These are the activations of a small network on made-up records, seen along a few directions, one row for each record.
Each row is followed by the record's values for the fields NILU, NUPO, BUFOP, RUK.
Other fields move the rows too, some of them a lot.
In the rows, 500 means zero.
Strong random noise was added to every row along 14 fixed directions; ignore it. To show where, here is one row again and again, with new noise each time:
[565, 530, 537, 525, 499, 590, 656, 472, 490, 752, 361, 517, 561, 235, 397,
 369, 373, 601, 447, 541, 652, 342, 310, 418, 649, 645, 381, 535]
[402, 460, 578, 483, 607, 552, 474, 534, 618, 450, 259, 474, 629, 589, 346,
 716, 554, 383, 731, 656, 433, 294, 399, 396, 320, 463, 548, 728]
[616, 503, 493, 469, 495, 451, 622, 568, 519, 466, 519, 390, 557, 406, 615,
 589, 575, 375, 402, 502, 602, 477, 440, 461, 545, 423, 464, 485]
[547, 284, 505, 723, 491, 441, 394, 443, 506, 617, 593, 386, 470, 465, 363,
 424, 694, 486, 500, 336, 340, 529, 625, 473, 501, 599, 516, 269]
[525, 759, 605, 528, 332, 530, 565, 500, 517, 368, 519, 504, 533, 544, 520,
 585, 348, 495, 558, 422, 668, 438, 498, 613, 601, 534, 471, 564]
[365, 589, 410, 470, 266, 471, 437, 599, 446, 370, 518, 443, 654, 678, 531,
 467, 585, 519, 263, 421, 688, 439, 209, 292, 551, 613, 425, 379]
[663, 594, 303, 562, 510, 514, 356, 693, 723, 442, 547, 546, 398, 664, 401,
 552, 586, 488, 538, 438, 544, 597, 461, 575, 482, 598, 583, 474]
[620, 617, 552, 453, 344, 516, 551, 560, 417, 572, 526, 536, 550, 326, 562,
 279, 437, 565, 513, 427, 711, 581, 561, 593, 523, 554, 378, 515]
[504, 371, 706, 544, 410, 428, 470, 450, 421, 463, 422, 299, 605, 317, 507,
 415, 694, 406, 474, 350, 516, 383, 439, 373, 476, 461, 454, 435]
[520, 480, 602, 518, 631, 376, 740, 472, 508, 493, 513, 570, 658, 240, 533,
 447, 442, 338, 555, 595, 524, 701, 441, 585, 333, 267, 609, 616]
[432, 606, 463, 654, 560, 466, 639, 511, 542, 596, 487, 671, 626, 588, 307,
 501, 330, 444, 569, 610, 440, 557, 511, 480, 506, 545, 511, 585]
[362, 483, 452, 463, 589, 522, 501, 435, 413, 432, 515, 562, 434, 446, 438,
 554, 484, 473, 497, 462, 493, 475, 347, 469, 562, 503, 593, 536]
[578, 507, 452, 400, 545, 365, 587, 666, 527, 467, 534, 579, 418, 477, 469,
 476, 558, 427, 512, 612, 336, 600, 694, 537, 555, 433, 503, 597]
[356, 321, 546, 477, 625, 235, 450, 466, 505, 431, 359, 438, 368, 441, 505,
 505, 649, 540, 592, 735, 284, 532, 473, 520, 406, 448, 486, 393]
[694, 492, 513, 573, 509, 400, 446, 580, 515, 529, 527, 543, 494, 352, 445,
 258, 646, 407, 447, 338, 518, 654, 553, 442, 505, 459, 525, 495]
[434, 338, 274, 616, 698, 558, 263, 380, 334, 638, 557, 594, 410, 547, 454,
 451, 611, 489, 579, 402, 535, 627, 516, 424, 406, 593, 508, 367]

[245, 438, 688, 416, 283, 512, 673, 294, 422, 382, 686, 608, 709, 501, 523,
 494, 437, 614, 268, 594, 443, 546, 437, 411, 447, 306, 631, 563]
NILU: zisi / NUPO: kefit / BUFOP: saf / RUK: luze
[538, 432, 449, 540, 593, 644, 445, 478, 597, 616, 463, 513, 528, 478, 430,
 524, 486, 531, 590, 478, 521, 499, 438, 533, 375, 543, 578, 532]
NILU: depa / NUPO: tadiz / BUFOP: saf / RUK: zup
[408, 470, 200, 440, 568, 595, 373, 529, 293, 568, 614, 532, 431, 593, 678,
 522, 480, 542, 588, 510, 713, 685, 486, 625, 381, 608, 361, 329]
NILU: zisi / NUPO: tadiz / BUFOP: zim / RUK: zup
[473, 379, 321, 406, 618, 458, 410, 466, 405, 467, 677, 553, 191, 550, 598,
 534, 576, 585, 422, 531, 340, 641, 662, 576, 592, 466, 541, 371]
NILU: zisi / NUPO: kefit / BUFOP: zim / RUK: luze
[351, 449, 644, 420, 526, 416, 480, 592, 342, 478, 325, 487, 490, 182, 337,
 199, 473, 448, 769, 431, 440, 489, 398, 649, 425, 578, 478, 573]
NILU: depa / NUPO: tadiz / BUFOP: zim / RUK: zup
[399, 550, 557, 549, 449, 686, 640, 466, 522, 552, 530, 489, 598, 449, 391,
 558, 285, 540, 561, 453, 552, 434, 338, 619, 507, 573, 526, 530]
NILU: zisi / NUPO: kefit / BUFOP: zim / RUK: luze
[433, 367, 409, 385, 451, 419, 499, 565, 487, 346, 729, 469, 486, 550, 624,
 535, 570, 447, 474, 572, 414, 667, 578, 699, 355, 386, 602, 398]
NILU: depa / NUPO: kefit / BUFOP: zim / RUK: luze
[272, 493, 428, 493, 521, 412, 565, 520, 290, 525, 524, 577, 558, 540, 530,
 367, 378, 477, 509, 601, 463, 660, 467, 531, 461, 514, 367, 410]
NILU: zisi / NUPO: tadiz / BUFOP: saf / RUK: luze
[542, 584, 674, 478, 391, 490, 590, 464, 487, 488, 434, 434, 518, 363, 524,
 453, 421, 519, 471, 454, 537, 362, 501, 518, 632, 510, 450, 540]
NILU: depa / NUPO: tadiz / BUFOP: saf / RUK: zup
[350, 515, 337, 583, 598, 344, 576, 805, 455, 476, 464, 486, 674, 621, 360,
 443, 476, 216, 675, 517, 377, 652, 451, 565, 356, 574, 453, 472]
NILU: depa / NUPO: kefit / BUFOP: zim / RUK: zup
[356, 447, 531, 507, 448, 439, 467, 455, 540, 393, 462, 441, 600, 480, 528,
 436, 515, 525, 396, 533, 571, 501, 154, 476, 385, 469, 564, 392]
NILU: depa / NUPO: tadiz / BUFOP: zim / RUK: luze
[497, 534, 430, 576, 592, 332, 422, 624, 590, 485, 516, 744, 488, 705, 305,
 365, 543, 441, 595, 577, 216, 753, 758, 480, 394, 453, 600, 615]
NILU: depa / NUPO: kefit / BUFOP: saf / RUK: zup
[538, 399, 468, 518, 440, 515, 581, 598, 490, 523, 600, 320, 586, 380, 534,
 451, 564, 420, 400, 348, 536, 514, 382, 541, 495, 530, 509, 353]
NILU: depa / NUPO: tadiz / BUFOP: zim / RUK: luze
[283, 523, 389, 291, 427, 372, 536, 755, 229, 183, 709, 503, 366, 557, 435,
 470, 578, 260, 426, 269, 241, 562, 593, 531, 746, 507, 563, 522]
NILU: depa / NUPO: tadiz / BUFOP: saf / RUK: zup
[575, 453, 539, 573, 398, 468, 493, 585, 641, 459, 527, 379, 622, 500, 485,
 449, 613, 442, 376, 420, 515, 530, 360, 457, 429, 471, 530, 401]
NILU: zisi / NUPO: tadiz / BUFOP: zim / RUK: zup
[341, 377, 511, 405, 405, 442, 640, 629, 500, 568, 436, 408, 681, 353, 470,
 353, 478, 572, 489, 633, 483, 510, 284, 567, 359, 578, 457, 425]
NILU: depa / NUPO: kefit / BUFOP: saf / RUK: zup
[523, 570, 475, 541, 445, 539, 543, 573, 347, 570, 538, 475, 753, 578, 658,
 479, 463, 348, 623, 464, 704, 659, 659, 526, 294, 460, 317, 504]
NILU: zisi / NUPO: tadiz / BUFOP: saf / RUK: zup
[531, 616, 497, 459, 379, 514, 357, 515, 447, 456, 424, 587, 594, 705, 572,
 421, 563, 499, 347, 542, 657, 443, 483, 215, 519, 461, 344, 578]
NILU: zisi / NUPO: tadiz / BUFOP: zim / RUK: luze
[668, 572, 543, 553, 313, 662, 521, 589, 661, 510, 562, 417, 631, 548, 462,
 560, 514, 508, 474, 378, 643, 443, 471, 525, 483, 547, 501, 524]
NILU: depa / NUPO: tadiz / BUFOP: saf / RUK: luze
[456, 473, 464, 586, 538, 319, 404, 401, 333, 566, 484, 622, 384, 436, 476,
 219, 494, 533, 407, 548, 480, 568, 510, 421, 628, 545, 386, 353]
NILU: depa / NUPO: kefit / BUFOP: saf / RUK: luze
[468, 737, 600, 607, 410, 468, 609, 369, 594, 350, 516, 461, 455, 549, 561,
 657, 315, 571, 357, 440, 598, 413, 301, 537, 720, 509, 545, 430]
NILU: zisi / NUPO: kefit / BUFOP: zim / RUK: zup
[401, 495, 626, 369, 482, 361, 592, 562, 570, 396, 400, 439, 359, 326, 462,
 480, 442, 618, 636, 638, 339, 466, 460, 742, 515, 524, 546, 512]
NILU: depa / NUPO: kefit / BUFOP: saf / RUK: zup
[263, 519, 537, 500, 461, 385, 380, 482, 345, 405, 380, 465, 591, 583, 522,
 400, 534, 496, 574, 457, 528, 511, 393, 425, 381, 558, 451, 435]
NILU: depa / NUPO: tadiz / BUFOP: saf / RUK: zup
[676, 516, 507, 652, 437, 575, 582, 649, 602, 496, 565, 235, 588, 601, 530,
 746, 533, 265, 585, 386, 530, 404, 608, 602, 524, 523, 383, 404]
NILU: zisi / NUPO: tadiz / BUFOP: saf / RUK: luze
[528, 434, 502, 420, 529, 512, 371, 336, 479, 516, 536, 635, 239, 443, 473,
 478, 540, 696, 498, 576, 429, 458, 638, 525, 608, 511, 558, 527]
NILU: zisi / NUPO: kefit / BUFOP: saf / RUK: luze
[681, 656, 629, 574, 351, 268, 579, 465, 652, 306, 666, 561, 647, 621, 717,
 508, 505, 418, 412, 588, 570, 759, 728, 611, 350, 220, 587, 508]
NILU: depa / NUPO: kefit / BUFOP: saf / RUK: luze
[520, 665, 458, 293, 678, 523, 561, 453, 472, 346, 486, 662, 323, 407, 645,
 660, 325, 465, 648, 631, 615, 542, 503, 708, 520, 357, 606, 734]
NILU: depa / NUPO: tadiz / BUFOP: zim / RUK: zup
[562, 541, 396, 463, 556, 664, 379, 521, 353, 427, 572, 434, 398, 411, 617,
 513, 518, 382, 540, 203, 740, 544, 371, 581, 528, 516, 491, 454]
NILU: zisi / NUPO: kefit / BUFOP: saf / RUK: luze
[511, 637, 344, 498, 622, 528, 633, 630, 657, 555, 491, 713, 551, 546, 362,
 522, 329, 502, 587, 658, 526, 634, 396, 589, 426, 521, 613, 664]
NILU: depa / NUPO: tadiz / BUFOP: saf / RUK: luze
[474, 602, 635, 809, 453, 400, 499, 232, 678, 509, 538, 570, 520, 547, 461,
 455, 318, 676, 491, 511, 508, 635, 431, 643, 448, 509, 621, 328]
NILU: depa / NUPO: tadiz / BUFOP: saf / RUK: zup
[505, 525, 452, 191, 361, 412, 419, 759, 458, 308, 474, 453, 355, 461, 585,
 392, 685, 555, 410, 495, 501, 514, 452, 490, 574, 513, 434, 526]
NILU: zisi / NUPO: tadiz / BUFOP: saf / RUK: zup
[479, 585, 570, 643, 388, 409, 478, 499, 389, 466, 529, 539, 643, 597, 431,
 328, 504, 354, 388, 351, 489, 511, 557, 320, 586, 491, 434, 483]
NILU: depa / NUPO: tadiz / BUFOP: saf / RUK: luze
[255, 506, 440, 710, 493, 496, 342, 373, 515, 411, 561, 522, 504, 697, 391,
 481, 478, 588, 413, 328, 463, 611, 216, 444, 456, 596, 625, 283]
NILU: zisi / NUPO: kefit / BUFOP: zim / RUK: zup
[593, 410, 401, 711, 708, 614, 609, 408, 518, 726, 603, 550, 502, 440, 359,
 540, 406, 370, 441, 410, 399, 500, 531, 447, 624, 512, 565, 473]
NILU: depa / NUPO: tadiz / BUFOP: zim / RUK: luze
[529, 591, 574, 558, 460, 483, 643, 477, 506, 524, 535, 579, 578, 448, 453,
 415, 359, 452, 412, 498, 491, 509, 497, 489, 605, 455, 505, 558]
NILU: depa / NUPO: tadiz / BUFOP: saf / RUK: luze
[565, 512, 455, 563, 572, 572, 562, 538, 606, 596, 452, 457, 423, 506, 392,
 629, 450, 496, 509, 517, 427, 362, 476, 491, 651, 598, 475, 504]
NILU: zisi / NUPO: tadiz / BUFOP: zim / RUK: zup
[652, 684, 484, 607, 571, 456, 320, 586, 590, 453, 229, 422, 366, 569, 500,
 470, 570, 448, 439, 393, 647, 378, 255, 301, 670, 582, 342, 451]
NILU: zisi / NUPO: kefit / BUFOP: saf / RUK: luze
[522, 589, 587, 517, 432, 428, 709, 504, 482, 544, 442, 400, 422, 435, 491,
 597, 403, 525, 393, 587, 437, 287, 529, 455, 843, 581, 322, 452]
NILU: zisi / NUPO: tadiz / BUFOP: saf / RUK: zup

Here are new rows. What are their fields?
[283, 429, 567, 365, 579, 511, 736, 282, 263, 524, 500, 485, 508, 310, 615,
 663, 363, 520, 464, 635, 501, 345, 447, 474, 626, 441, 487, 550]
NILU: depa / NUPO: tadiz / BUFOP: saf / RUK: zup
[494, 681, 500, 642, 514, 635, 516, 429, 412, 538, 500, 557, 649, 649, 563,
 582, 288, 379, 636, 452, 708, 533, 544, 542, 433, 488, 385, 551]
NILU: zisi / NUPO: kefit / BUFOP: saf / RUK: luze
[555, 524, 475, 711, 418, 583, 393, 418, 575, 592, 584, 494, 556, 458, 443,
 398, 462, 619, 592, 324, 704, 634, 398, 661, 365, 649, 556, 325]
NILU: depa / NUPO: tadiz / BUFOP: saf / RUK: zup
[543, 608, 473, 524, 515, 407, 564, 712, 447, 434, 544, 472, 415, 506, 452,
 403, 449, 323, 506, 336, 339, 593, 622, 585, 671, 526, 440, 481]
NILU: zisi / NUPO: kefit / BUFOP: zim / RUK: zup
[563, 624, 480, 334, 273, 533, 606, 697, 620, 419, 532, 420, 540, 509, 597,
 511, 484, 617, 325, 533, 638, 472, 340, 545, 571, 545, 440, 484]
NILU: zisi / NUPO: kefit / BUFOP: zim / RUK: zup
[586, 613, 489, 626, 482, 459, 456, 692, 465, 454, 424, 352, 530, 623, 466,
 502, 509, 232, 577, 336, 498, 403, 569, 479, 605, 575, 334, 453]
NILU: depa / NUPO: kefit / BUFOP: saf / RUK: luze
[418, 559, 322, 425, 573, 674, 637, 645, 406, 643, 512, 650, 647, 574, 353,
 546, 328, 378, 585, 567, 510, 442, 535, 463, 519, 598, 463, 703]
NILU: depa / NUPO: kefit / BUFOP: saf / RUK: zup
[283, 408, 267, 462, 725, 472, 373, 625, 454, 419, 427, 560, 378, 667, 363,
 620, 581, 392, 643, 607, 356, 530, 354, 461, 427, 551, 525, 505]
NILU: zisi / NUPO: kefit / BUFOP: saf / RUK: luze
[485, 687, 586, 505, 391, 560, 625, 542, 489, 419, 569, 460, 443, 427, 477,
 528, 310, 528, 569, 326, 533, 504, 496, 728, 643, 580, 516, 501]
NILU: zisi / NUPO: kefit / BUFOP: saf / RUK: zup
[578, 569, 430, 526, 627, 427, 556, 634, 650, 376, 438, 354, 570, 545, 628,
 718, 528, 305, 605, 514, 599, 561, 367, 613, 339, 417, 565, 487]
NILU: depa / NUPO: kefit / BUFOP: saf / RUK: zup
[641, 517, 526, 425, 486, 564, 393, 609, 653, 422, 472, 520, 361, 504, 426,
 501, 560, 509, 569, 500, 451, 460, 538, 579, 506, 474, 543, 608]
NILU: zisi / NUPO: kefit / BUFOP: zim / RUK: luze
[725, 669, 545, 487, 458, 495, 514, 699, 587, 462, 410, 475, 599, 397, 494,
 383, 526, 353, 545, 354, 673, 513, 459, 503, 480, 485, 485, 637]
NILU: depa / NUPO: kefit / BUFOP: zim / RUK: zup
[494, 459, 480, 436, 552, 666, 341, 402, 302, 596, 405, 474, 530, 497, 664,
 553, 534, 506, 710, 503, 745, 467, 584, 484, 321, 513, 319, 536]
NILU: zisi / NUPO: tadiz / BUFOP: saf / RUK: zup
[483, 528, 388, 452, 548, 403, 558, 559, 493, 541, 428, 555, 555, 614, 539,
 473, 529, 482, 255, 628, 472, 470, 417, 229, 602, 480, 441, 510]
NILU: depa / NUPO: kefit / BUFOP: saf / RUK: luze
[438, 536, 470, 585, 477, 469, 543, 547, 490, 535, 551, 648, 675, 727, 360,
 429, 480, 405, 380, 504, 338, 565, 615, 284, 512, 464, 521, 590]
NILU: depa / NUPO: kefit / BUFOP: saf / RUK: luze
[433, 400, 547, 493, 569, 367, 352, 416, 325, 346, 520, 413, 258, 560, 592,
 585, 662, 397, 517, 447, 304, 485, 704, 462, 622, 412, 418, 389]
NILU: zisi / NUPO: tadiz / BUFOP: saf / RUK: zup
[464, 504, 521, 510, 640, 542, 396, 332, 437, 539, 368, 492, 379, 437, 607,
 523, 404, 581, 649, 558, 612, 453, 441, 588, 440, 507, 455, 473]
NILU: depa / NUPO: kefit / BUFOP: zim / RUK: luze
[726, 400, 357, 595, 668, 614, 578, 575, 673, 619, 632, 460, 529, 523, 411,
 698, 593, 315, 468, 373, 380, 501, 635, 465, 518, 469, 680, 554]
NILU: depa / NUPO: tadiz / BUFOP: saf / RUK: zup
[629, 721, 425, 552, 476, 546, 496, 694, 552, 482, 474, 467, 442, 698, 588,
 621, 368, 427, 703, 560, 616, 580, 652, 706, 500, 551, 262, 486]
NILU: zisi / NUPO: tadiz / BUFOP: saf / RUK: luze
